Each row below is a small network's average activation on inputs in which a field has the value named, seen along a few directions.
Values that are neighbours, or in one group, have similar rows; names and order tell nothing.
In the rows, zero is written as 128.

Other fields vary at random and push rows far along one fixed direction, the same in every table; ignore that.

VUMAB, 7 values:
sizaf: [ 73 169 104  88  54 133 139  98 217 125  82 129]
sut: [118 158 107 140  33 125  94 119 189  96 144 107]
tolit: [143 106 131 135 177 124 136 146 115 134 135 123]
tis: [144 153 110 146  87  99 119  89 170 135 137 146]
bugek: [171  79 136 176 190 130 131 161  63 149 153 135]
teb: [132 125 139  93 148 141 133 130 106 129 116 129]
fot: [116 105 169 119 206 144 144 153  36 128 129 126]
VUMAB is arranged as a tree with 2 forks.
Q: Which values are neighbours of tolit? Give them in the order they are listed.
A: bugek, teb

LUV, 15 values:
tur: [155 135 131 141  88 121  86 117 150 115 173 131]
patid: [ 99 177 118 119  58 115  63  82 171  79 146 110]
kimo: [178 114  95 198  69 138 138 142 130 165 132 148]
sufe: [ 98 141 110  83 117 143 138 137 158 118  99 105]
tetug: [110 152 121  98 131 104 139  85 161 136 101 153]
bel: [111  86 154 132 175 160 141 176  87 133 118 127]
nale: [190 113 123 191 159 116 124 156 114 146 167 131]
pag: [146 105 162 147 174 126 127 158  59  96 165 115]
pufit: [ 79 187  98  45  42 123 135  77 233 106  84 126]
suf: [ 93 102 156 143 177 157 143 159  61 131 135 114]
sagel: [ 94 138 148 126 118 129 112 138 109 104 134 104]
kugeg: [ 69 162 112  62  70 132 134  92 226 109  80 114]
dud: [158 113 153 133 214 109 166 116  60 161 132 159]
zufe: [177  70 157 130 252 143 175 162  15 184 116 154]
tigis: [163 124  81 172  76 105  99 121 186 136 138 130]
LUV is arranged as a line.
Q: Going along LUV from kimo by way of its neighbour tigis, in what order are sufe, pag, pufit, sagel met?
A: pag, sagel, sufe, pufit
Q: Which values are neighbours of tetug? Give them in the order they are listed.
A: dud, zufe
Q: Which values are neighbours of tur? Give them in the order they are listed.
A: patid, nale
